These are the activations of a small neural network, seen along a few directions. Each row is one input.
Each table varies a few parts of the input and shows all the possible inputs, shuffled.
Descriptions start from the smaller parts, as in this example, which fits no table here: one of 5 places around a ring, together with either a single point or (one of 2 separate values, together with one of 4 places along a line) or one of 11 places around a ring.
Shared parts are said once, and a part with two or three values counts as separate values.
In the rows, 128 means zero.

A family of inputs:
x1: [133 116 105 129  87 118 108 142 102 202 155 177 168 174 117 124 154 184
 131]
x2: [138 121 126 183 157 145 138 181 138  96 144 143 105 121  73 157 124 102
 127]
x3: [172 137  90  89 108 102 104  92 132 121  76 123 139 141 132 116 114 129
 133]
x4: [116 132 154  98 128 118 128  88 160  97 130  88  98  88 187 101 118 123
 117]
x5: [153 116 127  93  95 119  84 134 112 183 148 167 146 174  90 126 162 168
 159]
x6: [ 80 118 177 129 138 168 150 173  80 160 168 143 136 130 107 158 173 123
 142]
x7: [138 150 142 141 133 134 114 116 101 114 135 132 120 143  78 164 140 133
 125]
x8: [141 115 118 165 141 138 148 157 152  75 122 117 103  86 124 127 104  84
 123]
x9: [117  96 152 169 138 154 142 196 131 139 190 161  98 118  90 142 150 124
 150]
x10: [116 127 168 125 111 141 112 133  95 155 183 152 118 137  92 148 167 153
 148]
x11: [ 82 127 162 102 147 137 165 129 141 106 117  73 125  80 197 107 123  94
 117]
x12: [119 102 144 139 144 124 150 153 193  86 135  98  91  63 176  92  99  94
 122]
x13: [142 147 132 122 122 131 127  94 118  91 113 108 115 104 129 132 123 115
 120]
x14: [140 119 108  66 120  93 104  84 175 121  93 103 121 125 191  84 111 141
 132]
x15: [104 142 140 126 141 156 161 136 101  98 101  94 135  99 142 143 124  84
 117]
x16: [ 99 143 168 184 171 140 142 101 157 140 162 143  92 145 101 101  96 113
 131]
x17: [153 141  77 144 111 108 115 123 107 161 109 156 174 181 108 143 123 166
 114]
x18: [150 135  65 129 105 102 129  95 125 138  85 130 167 143 164 118 106 148
 114]
x19: [120 117  82 104 118  90 127  85 168 143 101 109 149 123 220  88 104 158
 113]
x20: [100 146 151 144 157 162 150 159  84 119 120 122 138 134  93 174 143 103
 120]
x21: [174 141 101 106 116 108  90 118 115 143 101 149 149 178  78 143 130 148
 135]
What do these inputs look like to the network?
Answer: either a single point or (one of 4 places along a line, together with one of 5 places along a line)

A family of inputs:
x22: [111 139 139 133 159 142 171 129 145  45  90  63 105  57 176 131  99  66
 101]
x23: [120 135 138 161 155 172 145 192  72 117 132 148 131 146  49 197 157 103
 130]
x24: [ 90 124 149  86 138 126 150 111 148 121 107  81 132  94 205  97 119 108
 123]
x25: [125 111 150 151 113 139 117 160 115 182 185 177 130 155  80 125 151 150
 152]
x26: [145 128 148 189 151 158 129 183 109 124 165 172 103 150  21 168 138 108
 146]
x27: [105 112 136 121 138 113 136 102 185 129 138 111 103 104 195  77 105 131
 125]
x28: [205 141  41 124 104  82  88  94 146 123  63 145 157 172 110 119  92 151
 115]
x29: [103 130 159 127 111 154 126 150  72 177 163 155 153 152  92 151 169 145
 140]
x30: [ 98 123 146  80 102 120 118 101 107 174 154 127 144 137 175 123 165 177
 134]
x31: [184 159  49 103 106  95 103  79 102 120  44 125 178 170 121 147 109 144
 114]
x32: [117 104 139 101 105 103 103 117 154 176 175 144 125 139 164 101 149 185
 140]
x33: [133 129 144 160 154 131 151 118 183  50 120  87  77  60 148 100  82  70
 116]
The inputs of x23 and x26 match in every part but one. If x30 is changed in the same way as x23 into x26, which row does it become?
Answer: x32
What do these inputs look like to the network?
Answer: one of 2 separate values, together with either a single point or one of 5 places along a line
Change only the choice among 2 separate values in x24. List by row number the other rows that result.
Answer: x27

A family of inputs:
x34: [149 116  89 102  89 119 128  91 126 167  95 142 156 127 191  92 116 145
 122]
x35: [140 125  86  97 115 104 113 119 115 190 122 145 158 178 139 104 125 148
 153]
x36: [127 123  75 155 120  93 104 125 166 152 122 122 141 103 180 116 123 149
 118]
x37: [113  92 146 136 144 174 148 189 138  98 125 121 108  69 148 134 149  73
 126]
x38: [150 128 102 163 111 105  59 136 127 179 166 159 123 155  89 141 153 183
 154]
x39: [142 141 145  76  84 139  90 132  77 160 154 146 148 170  97 152 172 166
 138]
x40: [121 128  81 153 133  99  91 139 153 177 142 137 137 148 128 130 121 163
 150]
x41: [105 131 145 166 147 154 150 172 151 153 149 155 109 148 105 112 115 129
 119]
x42: [ 85 120 169 153 147 140 176 120 110 116 119 110 150 104 179 135 153  99
 116]
x43: [130 125  99 129 129  79  94  86 200 115 113  98  96  98 183  98  98 147
 131]
x44: [197 153  98 161 116 137 108 130  84 120 103 152 130 181  17 189 143 121
 113]
x45: [104 118 203 161 144 148 136 125  68 146 160 152 133 154  91 164 178 137
 146]
x46: [160 126  98  99  76 117  85 109  96 163 150 172 152 182  84 101 171 169
 161]
x47: [111  99 151 140 144 117 129 114 188  79 142  83  93  95 143  78  74 104
 110]
x48: [100 126 162 141 155 144 173 185 119 130 177 147 111  97  97 159 121  99
 153]
x49: [137 118  98  61  96  95 120  62 169  98  92 115 124 126 182  61 112 139
 138]
x50: [165 156  78 154 143 135 132 137  99 111  81 131 147 171  64 175 103 108
 118]
x51: [101 145 167 104 182 152 160  77 144 100 127  72  93  87 166 103 129 105
 110]
x52: [115 130 172 116 155 124 172 132 168  70 153 101  69  52 147 118 101  77
 133]
x53: [117 142 121  60  99 135 127 142 113 156 128 125 161 168 134 142 147 142
 136]
x54: [126 119 189 150 136 147 147 176  94 138 198 172  96 103  57 175 150 121
 149]
x55: [ 79 123 177 151 162 144 166 133  96 141 138 127 146 149 130 151 151 113
 146]
x56: [117 133 116  78 101 127 136 126 111 137 105 112 171 122 191 118 145 131
 109]
x57: [123 136 145  50 112 108 119  90 149 104  90  77 127 112 189 110 121 142
 112]
x58: [168 155  72 156 136 136 138 129 105  75  62 121 157 121 122 157  99 104
  96]
x59: [103  94 132 167 132 131 139 152 153 116 148 110 139  96 140 100  97 110
  96]
x60: [130 127 170 175 128 159 118 166 124 156 171 181  96 152  67 126 142 154
 121]
x61: [169 156  96 129 145 122 127  90 140  36  51  98 113 115 125 140  72 105
 109]
What do these inputs look like to the network?
Answer: one of 4 places along a line, together with either a single point or one of 6 places around a ring
The inputs of x36 and x40 match in every part but the place on the line of 4. If x59 is changed in the same way as x36 into x40, which row does it become?
Answer: x41
Change only the place on the line of 4 in x57. List by row number the other rows that result.
Answer: x39, x53, x56
List by row number the other rows that have the place on the line of 4 in common with x38.
Answer: x39, x44, x45, x46, x54, x60
